These are the activations of a small network on made-up records, seen along a few directions, one row for each record.
Here are examples, each followed by its value of one field, H.
Other fields move the rows too, some of them a lot.
Random noise pushes rows far along 2 fixed directions. That doesn't count. These rows show it; they differ only by the noise:
-3; -269; 327; 14; 115; 97; -317; 95; 414; 53; -121; -35; -59; -88; 0
-26; -262; 497; -111; 131; -34; -685; 507; 613; 75; 228; 383; 24; 95; 168
7; -283; 185; -37; 113; 86; -305; 30; 453; 63; -227; -86; -111; -112; -48
25; -313; -110; -189; 114; 29; -368; -22; 593; 92; -393; -102; -212; -124; -118

-69; 192; -494; -89; 3; -114; 74; -201; 99; -64; -248; -82; -54; -21; 31 => h8
56; -134; 127; -31; -40; -30; -139; 194; -9; 84; 212; 214; 12; 142; -6 => h1
-121; 130; -224; 37; 138; 40; 17; -232; 274; -116; -359; -256; -54; -181; 65 => h4
-71; 39; -404; -92; 114; 25; -20; -252; 419; -65; -514; -298; -134; -219; 5 => h4
-47; -82; 779; 386; 46; 213; 57; 51; -82; -69; 136; -131; 176; -145; 136 => h3
49; -206; 547; 161; 69; 223; 16; 2; -31; 44; 44; -186; 12; -126; -69 => h2
45; -141; -211; -265; 20; -42; -279; 110; 326; 68; -131; 56; -154; -43; -89 => h3
73; -167; 38; -320; -66; -225; -602; 559; 339; 160; 408; 623; -15; 317; 93 => h6
-121; 207; 114; 198; 70; 13; 125; -29; -6; -137; 10; -38; 153; -20; 219 => h5
32; 21; -178; -93; -95; -97; 4; 7; -143; 35; 71; 103; -27; 74; -67 => h7
13; -18; -16; -23; -58; -66; -67; 140; -30; 14; 126; 180; 25; 98; 33 => h9
87; -97; 289; 120; -61; 126; 227; -97; -322; 64; 82; -144; 20; -21; -129 => h6
58; -138; 325; 189; -50; 110; 106; 20; -200; 48; 139; -14; 54; 40; -24 => h1
-104; 344; 496; 296; -25; -4; 177; 184; -453; -131; 595; 213; 325; 150; 292 => h8
-76; 239; -420; -78; 62; -84; 141; -154; 33; -98; -177; -78; -4; -21; 45 => h5
116; -268; -20; -150; -22; 68; -189; 76; 169; 146; -34; -3; -157; -13; -152 => h2
-24; 65; 226; 284; -43; 86; 314; -148; -416; -69; 86; -128; 116; -33; -1 => h9
117; 0; -45; 55; -143; 86; 372; -191; -462; 43; -4; -188; -24; -46; -190 => h7

Here are new rows. What is H for each?
81; -290; 282; 146; 33; 265; 129; -222; 45; 69; -286; -407; -99; -236; -166 => h2
40; -61; -257; -215; -21; -151; -198; 166; 192; 46; -38; 202; -64; 82; -1 => h9
31; -74; 226; 61; 2; 120; 39; 8; -73; 9; 29; -106; -7; -96; -51 => h3
114; -121; 43; 3; -116; 46; 112; -40; -242; 110; 92; -18; -44; 57; -146 => h6
56; 51; -272; 62; -104; 86; 488; -455; -457; -1; -271; -386; -98; -136; -279 => h7
90; -311; -364; -355; 86; 6; -296; -80; 519; 138; -446; -151; -299; -131; -249 => h2
102; -220; -668; -327; 21; -53; -20; -280; 276; 115; -560; -224; -304; -91; -317 => h1
102; -284; -142; -43; -6; 146; 18; -233; 127; 113; -350; -308; -217; -161; -241 => h2
46; -52; -395; -194; -76; -135; -123; 65; 90; 52; -54; 167; -100; 97; -64 => h9
